Each row below holds a small network's activations on one input, seen along a few directions.
Each table varies a few parts of the input and shows all the possible inputs, shuffled.
Descriptions start from the smaller parts, as in this example, which fits no table here: one of 8 places around a ring, together with either a single point or one of 11 places along a line or (one of 2 separate values, together with one of 6 places along a line).
Shared parts are said once, and a part with two or three values counts as separate values.
(in the rows, 128 means zero)

Other details of the inputs shift rows strongly along two fixed directions, in all tables alike. That doesn't count.

A family of inputs:
r1: [133 126 141 132 121 127 125 127 125 130 129 126 120 123 125 124]
r2: [136 126 141 131 125 136 137 117 118 123 134 116 129 129 119 131]
r3: [135 132 140 137 131 129 129 125 124 125 134 127 111 111 121 118]
r4: [109 158 137 100 169 136 158 119 182 103 150 139 179 111 137 122]
r5: [132 121 127 122 131 125 118 132 117 131 132 133 118 126 124 123]
r6: [119 128 126 123 128 126 122 136 117 134 128 130 113 127 121 122]
r7: [119 129 129 122 128 127 124 140 115 134 121 128 115 128 124 125]
r8: [125 127 125 129 131 130 127 128 111 120 121 134 123 130 114 128]
r9: [133 127 142 132 121 130 129 121 119 121 130 118 130 131 121 130]
r10: [125 129 128 128 130 130 128 133 110 121 116 132 123 130 118 128]
r11: [131 119 140 140 119 127 126 131 126 125 136 117 130 129 127 129]
r12: [123 126 127 133 126 127 126 146 117 127 120 126 123 131 125 125]
r13: [135 129 142 130 118 127 127 122 120 121 131 119 129 128 123 130]
r14: [134 118 122 130 126 122 116 137 119 127 138 129 124 128 126 123]
r15: [132 128 128 119 124 124 119 131 114 125 134 127 121 130 127 125]
r16: [131 125  62 129  83 136 120  84 155 177  88 137 117 180 149 182]
r17: [123 124 126 130 135 130 126 133 114 128 120 137 117 127 116 125]
r18: [120 126 126 130 123 125 121 145 118 130 127 123 121 131 126 124]
r19: [107 158 128  91 165 123 142 138 174 105 135 148 172 119 147 123]
r20: [136 124 134 142 116 124 122 131 128 124 136 121 123 119 126 124]
r21: [137 133 135 134 120 128 127 120 122 118 130 123 119 119 120 125]
r22: [134 119 139 140 123 133 135 128 125 127 140 115 129 128 125 129]
r23: [132 123 128 126 123 122 118 145 118 130 132 123 124 130 133 124]
r24: [106 152 135 108 168 133 157 129 191 107 157 138 181 109 144 119]
r25: [123 117 136 145 139 133 146 113 113 143 122 114 129 118 133 113]
r26: [107 160 128 109 161 122 143 133 200 104 152 145 174 103 145 117]
r27: [134 119 141 140 121 129 130 130 125 127 139 115 130 129 127 130]
r28: [121 128 130 125 131 129 128 141 114 130 114 130 116 129 124 126]
r29: [136 118 124 133 130 124 120 138 118 124 131 132 126 129 125 124]
r30: [136 126 143 132 123 132 133 119 119 123 133 117 130 130 121 132]
r31: [134 125 126 122 127 125 119 127 113 123 133 131 124 129 122 126]
r32: [134 121 140 138 115 123 124 133 127 125 138 118 129 126 128 128]
r33: [123 128 124 125 128 128 122 128 112 124 128 131 121 129 115 126]
r34: [121 125 122 130 123 124 119 142 120 130 134 126 119 130 123 122]
r35: [136 124 127 125 130 127 123 128 112 119 127 133 126 130 122 128]
r36: [131 125 129 119 128 123 119 136 118 134 133 129 115 127 128 122]
r37: [123 131 130 124 127 129 129 137 110 123 115 128 122 131 122 128]
r38: [136 117  61 144  86 138 121  94 157 177  79 139 120 181 151 183]
r39: [137 135 138 136 127 129 130 120 120 116 135 122 118 114 118 122]
r40: [132 122 146 133 128 132 133 124 122 133 132 121 123 128 125 129]
r41: [123 122 121 134 127 125 119 138 119 128 133 129 122 129 118 123]
r42: [136 125 129 124 130 127 125 132 111 120 122 131 125 130 126 128]
r43: [132 125 133 121 131 126 125 140 115 130 119 129 119 128 131 126]
r44: [134 122 129 129 126 124 122 145 117 126 125 125 125 130 133 125]
r45: [136 130 139 131 117 127 125 122 121 120 130 122 127 126 121 128]
r46: [134 120 128 126 134 127 123 132 115 128 125 136 120 127 124 125]
r47: [136 120 126 133 129 124 122 142 118 125 127 129 126 129 129 125]
r48: [125 115 129 151 133 129 144 117 119 139 129 110 137 120 136 115]
r49: [135 122 141 133 131 140 141 120 120 133 133 121 121 124 124 127]
r50: [134 122 130 125 134 127 124 136 115 128 120 133 120 127 128 125]
r51: [133 128 139 134 123 127 124 125 125 129 130 127 116 118 124 123]
r52: [132 120  58 132  88 138 118  82 160 185  83 143 114 179 147 183]
r53: [136 132 136 133 118 127 125 120 122 119 130 123 123 121 121 126]
r54: [135 129 136 135 124 129 126 124 127 129 129 128 113 117 124 123]
r55: [123 126 128 129 134 130 128 137 114 129 115 134 117 127 120 125]
r56: [133 122 144 133 130 136 138 123 121 133 133 120 122 126 123 128]
r57: [115 150  74 109 118 135 140  79 232 168 101 156 170 165 175 180]
r58: [124 122 131 142 135 131 147 108 113 134 123 111 137 122 131 116]
r59: [129 123 145 133 126 130 128 126 123 131 129 123 123 128 125 127]
r60: [131 129 131 118 124 124 121 135 112 125 127 125 123 130 130 127]
r61: [125 121 122 137 130 128 123 138 118 124 126 132 123 129 118 124]
r62: [130 126 132 118 128 124 120 140 116 133 126 127 118 128 132 125]
r63: [107 161 132 112 168 122 145 134 196 101 157 144 172  98 143 112]
r64: [135 122 137 140 115 123 122 133 128 124 136 120 127 124 126 126]
r65: [132 121 124 127 123 121 116 141 120 130 138 125 122 129 130 122]
r66: [ 93 163 124  91 164 124 142 138 176 109 136 147 171 118 141 121]
Description of these inputs: one of 3 separate values, together with either a single point or one of 9 places along a line or (one of 2 separate values, together with one of 6 places around a ring).
Changing only the choice among 3 separate values turns r45 into r64. The same change can be made to r10. Which row results? -> r38
Which other rows does r50 become when the choice among 3 separate values takes its other values? List them by row number. -> r42, r47
Which other rows does r24 become when the place on the line of 9 takes its other values? List them by row number. -> r11, r20, r22, r26, r27, r32, r63, r64
Which other rows does r41 become when the place on the ring of 6 takes its other values? List them by row number. -> r12, r18, r34, r38, r61

A family of inputs:
r67: [122 130 124 112 140 122 120 147 122 121 129 139 130 128 128 121]
r68: [129 131 142 127 130 127 132 127 133 119 140 122 137 122 128 125]
r69: [121 132 127 111 140 122 121 147 124 124 128 138 127 125 129 121]
r70: [172  75 112 178  48 132  87 127  17 171  85 100  30 165  98 151]
r71: [125 128 138 137 137 130 139 124 132 127 135 120 136 118 130 118]
r72: [117 134 128 114 138 123 121 147 126 124 127 138 124 125 127 120]
r73: [121 131 121 116 139 122 119 146 122 117 129 139 131 127 125 122]
r74: [128 130 141 130 132 129 134 130 132 119 138 121 138 123 128 124]
r75: [127 127 144 132 134 129 136 131 128 120 138 121 138 120 127 119]
r76: [125 128 141 133 138 129 138 128 131 122 136 121 139 117 129 118]
r77: [119 137 141 119 148 135 144 119 120 119 124 129 135 120 120 121]
r78: [125 126 137 137 139 131 140 122 132 128 138 121 135 115 129 116]
r79: [132 134 146 128 133 127 130 128 135 114 145 125 133 114 123 119]
r80: [131 134 140 127 129 128 132 127 137 118 141 123 136 120 127 124]
r81: [137 140  42 127  86 141 134  51 232 187  86 152 152 185 179 206]
r82: [118 133 123 118 137 122 120 146 125 118 128 139 128 126 122 121]
Describe the family of inputs behind these rows. -> either a single point or one of 6 places around a ring or one of 9 places along a line
Start at r73 and move only the place on the ring of 6, one step at a time. The first step leads to r67. Which rows follow, in order? -> r69, r72, r70, r82

A family of inputs:
r83: [121 130 123 129 136 130 135 124 138 127 129 129 140 128 131 127]
r84: [123 134 121 119 132 124 123 133 140 127 132 136 132 129 131 129]
r85: [123 135 120 120 131 123 123 133 139 126 130 135 133 128 132 128]
r86: [123 134 122 116 133 125 126 132 135 126 127 134 136 131 133 129]
r87: [125 134 133 122 130 130 134 123 140 127 130 128 138 129 133 131]
r88: [119 135 120 120 135 126 128 133 135 126 122 137 133 129 131 128]
r89: [130 133 130 121 135 130 133 121 135 124 130 131 135 126 131 129]
r90: [120 134 128 126 135 130 136 123 139 128 127 129 135 126 130 129]
r91: [117 133 218 121 182 109 123 206  57  53 185 114 120  56  82  44]
r92: [119 133 120 120 137 128 128 134 136 127 123 139 133 130 129 129]
r93: [123 133 121 120 132 125 123 134 141 127 131 137 132 130 130 129]
r94: [146 114 133 141 106 132 122 118  98 138 119 116 104 137 121 136]
r95: [125 135 126 124 136 130 134 119 137 126 127 133 134 124 128 128]
r96: [123 133 122 115 133 126 126 132 136 127 129 134 135 131 132 130]
r97: [146 108 127 151 104 128 119 124 100 136 126 114 108 134 120 131]
r98: [126 134 130 127 127 128 130 124 146 126 133 129 135 125 131 130]
r99: [143 113 133 142 105 132 124 122  99 139 120 113 106 138 122 136]
r100: [145 109 127 151 102 129 119 125 100 137 126 114 106 135 120 133]
r101: [126 128 126 130 133 126 131 129 146 136 134 129 134 122 139 123]
r102: [123 133 124 118 134 126 128 135 136 125 124 135 136 131 133 131]
r103: [126 135 133 121 131 130 134 121 140 127 129 129 137 128 133 132]
r104: [123 132 123 115 134 127 126 133 136 127 128 135 135 132 131 130]
r105: [125 133 129 128 128 128 131 126 145 126 134 128 135 125 132 130]
r106: [127 128 127 127 133 128 134 124 138 125 131 127 144 130 134 129]
r107: [123 131 124 117 134 127 127 134 137 126 126 136 135 131 132 131]
r108: [125 132 130 124 131 130 135 126 140 127 130 126 140 130 133 130]
r109: [140 114 127 140 111 127 114 136 101 135 122 124 103 135 119 131]
r110: [142 108 136 145 114 129 124 129  96 145 123 112 104 131 126 125]
r111: [147 114 132 146 102 130 118 120 102 137 123 117 101 132 119 134]
r112: [130 135 127 126 130 128 130 121 143 124 133 132 134 123 130 130]
r113: [126 132 128 129 128 128 131 127 145 126 134 128 137 126 132 129]
r114: [124 134 122 123 132 124 124 135 141 125 127 137 133 129 132 130]
r115: [121 133 126 127 134 131 136 124 139 128 127 129 137 127 130 128]
r116: [121 135 128 126 133 131 135 122 139 128 126 130 135 126 129 128]
r117: [119 134 119 117 136 126 127 131 135 128 126 137 132 130 130 128]
r118: [131 133 127 126 131 128 129 123 140 123 134 132 133 123 129 128]
r119: [122 129 122 130 136 129 135 122 138 126 128 130 142 128 131 127]
r120: [135 117 122 135 112 127 117 131  96 136 117 123 104 135 120 130]
r121: [123 134 123 117 133 126 127 134 136 126 124 134 136 130 134 130]
r122: [126 131 129 125 132 129 135 126 138 127 131 126 142 130 134 131]
r123: [122 135 128 125 134 131 135 120 140 128 126 131 134 125 129 129]
r124: [145 115 133 146 101 130 119 121 103 137 123 116 102 133 119 134]
r125: [135 115 123 135 114 129 117 131  97 138 118 125 103 137 118 131]
r126: [119 134 120 121 136 127 129 134 136 126 121 138 134 129 130 129]
r127: [129 134 130 121 133 130 133 120 138 125 130 131 137 127 132 131]
r128: [126 130 128 126 133 129 134 125 139 126 132 127 143 130 134 130]
r129: [121 131 124 129 135 130 136 124 138 127 128 129 139 127 130 128]
r130: [136 109 126 148 115 132 125 124 101 149 117 116 102 131 127 127]
r131: [126 131 126 130 129 127 131 127 144 125 135 128 139 126 132 129]
r132: [126 133 125 125 138 131 134 120 134 125 127 134 132 123 127 126]
r133: [142 114 128 145 108 133 123 116  97 141 115 118 100 135 117 134]
Changing only one part turns r114 into r102. The same change can be made to r91. Which row results? -> r121
Changing only one part turns r83 into r128. The same change can be made to r95. Which row results? -> r127
Describe the family of inputs behind these rows. -> one of 3 separate values, together with either a single point or one of 6 places around a ring or one of 10 places along a line
Which other rows does r99 become when the choice among 3 separate values takes its other values? List them by row number. -> r90, r105
Start at r97 and move only the place on the line of 10, one step at a time. The first step leads to r100. Which rows follow, in order? -> r131, r113, r105, r98, r124, r111, r112, r118

A family of inputs:
r134: [113 133 124 115 144 120 124 147 136 123 131 137 136 121 133 114]
r135: [132 133 138 134 126 122 126 138 160 118 153 128 138 110 135 119]
r136: [119 128 134 133 146 130 141 126 132 125 138 125 146 113 130 114]
r137: [121 142 134 103 143 126 128 141 135 112 138 138 139 124 127 123]
r138: [148 110 131 150  94 136 124 113  87 139 113 107  99 144 113 143]
r139: [121 137 143 110 141 127 132 137 136 108 138 136 144 126 128 125]
r140: [125 129 136 126 144 123 134 140 135 118 137 123 148 120 137 120]
r141: [115 146 124 110 148 121 125 142 133 113 126 149 131 115 121 122]
r142: [116 145 131 104 143 123 125 141 135 113 129 143 136 121 126 119]
r143: [156 108 135 145  98 133 119 121  82 135 115 110  99 144 117 139]
r144: [117 142 145 121 152 136 146 117 137 121 129 130 135 110 123 118]
r145: [118 129 136 120 141 121 129 145 137 121 138 129 147 124 134 122]
r146: [141 104 132 161 108 136 129 115  85 156 114 110  89 133 119 125]
r147: [139 104 112 150 107 125 108 138  83 146 110 125  84 138 113 129]
r148: [116 132 136 132 140 128 138 135 135 122 138 120 147 120 130 119]
r149: [151 106 134 151 102 139 126 106  81 140 115 111  98 137 110 133]
r150: [123 133  33 114  96 138 128  77 220 191  84 154 153 194 184 201]
r151: [133 144 146 124 131 121 122 126 154 104 158 130 134 110 125 119]
Changing only one part turns r148 into r138. The same change can be made to r136. Which row results? -> r149
Describe the family of inputs behind these rows. -> one of 2 separate values, together with either a single point or one of 8 places along a line
Which other rows does r134 become when the choice among 2 separate values takes its other values? List them by row number. -> r142
